Read these off the matrix that follows.
1) What is the entry just right of 549?
2) What is the first entry of the largest entry's row?
3) What is the entry just left of -109?
4) What is the entry directly above 139?
5) What is the bottom-right entry?
6) What is the 2nd entry on the main diagonal?
7) What is the entry directly above the smallest entry?
8) What is the entry directly below -141?
array([[ 668,  268,  521, -214,   15,  -45, -189,  247,  115,  598],
       [-141,  233,  497,  162,  -61, -198,  128,  100,  685, -109],
       [ 478,   -4, -121, -243,  429,  560,  -83,  227,  621,  442],
       [ -45,  296, -330,   91, -444,  529, -175,  284, -101,  223],
       [-242, -311,  133,  505, -329, -265,  330,  -64, -390,  662],
       [ 650,  -54, -146,  290,  -19,  465, -579,  -22,   23,  399],
       [-217,  635,  347,  348, -124,  221,  570,  648, -493,  168],
       [  14,  466, -283,   38,  162,   62, -302,  438,  139,  207],
       [-491, -184, -128,  311,  210,  233,   98,  120,  726,  115],
       [ 200, -695,   23,  -35,   -5, -308,  -24, -548, -337,  655],
       [-494, -118,  549, -257,  565,  386,   -5, -225,  114,   27],
       [ 563, -117,  514,  513, -346,  296, -588, -200, -592, -330]])
1) -257
2) -491
3) 685
4) -493
5) -330
6) 233
7) -184
8) 478

Read these off the grid that follows. Indices start at 1.
1) Find the entry directly above 4.39.
2) Find the largest entry.
3) Find the entry just right of 2.21.
4) Find the entry in row 1 and column 1.
5) Find the entry in row 1 and column 2.
6) Find the entry in row 3 and column 1.
7) Find the entry just right of the smallest entry.
8) Find the bottom entry of the column that holds the smallest entry.
[[-1.15  0.85 -1.49  1.30  2.94  0.42 -2.90  0.05  0.70 -1.43]
 [-0.37  0.81  7.13  2.75  2.10  0.84  0.96 -0.86 -0.40 -2.52]
 [-2.07  1.52 -3.63  2.12  5.40  0.74 -5.61  0.24  1.41 -2.49]
 [-0.27  0.43  3.26  1.32  1.19  0.41  0.28 -0.40 -0.20 -1.28]
 [ 0.58 -0.43  0.91 -0.76 -1.61 -0.23  1.61 -0.05 -0.45  0.75]
 [-0.64  0.16 -4.96 -0.61  0.93 -0.18 -2.47  0.49  0.70  0.42]
 [-0.70  0.76  2.21  1.83  2.33  0.54 -1.07 -0.30  0.25 -1.71]
 [ 1.53 -1.15  3.51 -1.37 -3.92 -0.47  4.39 -0.31 -1.07  1.60]
 [ 0.66 -0.51  0.62 -0.77 -1.61 -0.24  1.55 -0.05 -0.43  0.89]
 [-2.05  1.66 -1.31  2.96  5.83  0.98 -5.01 -0.06  1.23 -3.20]
 [ 0.93 -0.38  6.57  0.53 -1.76  0.13  3.80 -0.69 -1.09 -0.20]
 [ 0.25 -0.35 -1.22 -0.80 -0.96 -0.29  0.29  0.18  0.01  0.81]
 [ 1.58 -1.33  0.35 -2.38 -4.44 -0.81  3.64  0.13 -0.91  2.53]
 [-1.08  1.30  5.78  3.42  3.91  1.06 -0.94 -0.77  0.08 -3.35]]
1) -1.07
2) 7.13
3) 1.83
4) -1.15
5) 0.85
6) -2.07
7) 0.24
8) -0.94

8218,5527,3106,5444
7639,5256,3390,4767
7673,5220,3349,4767
8565,5795,2524,5340
7619,5274,3361,4784
8504,5737,2543,5411
8251,5535,3056,5418
8629,5896,2463,5361
Indices start at 1.
The entry in the top-left corner is 8218
The entry just right of 3349 is 4767
What is the entry just left of the smallest entry? 5896
What is the entry directly below 5220? 5795
The entry directly below 5411 is 5418
The bottom-right entry -> 5361
What is the entry in the bottom-left corner? 8629
What is the top-right entry? 5444
The entry directly below 7639 -> 7673
The entry at row 2, column 1: 7639
What is the entry directly above 7619? 8565
What is the entry just left of 3106? 5527
What is the entry directly above 3361? 2524
The entry just right of 8251: 5535
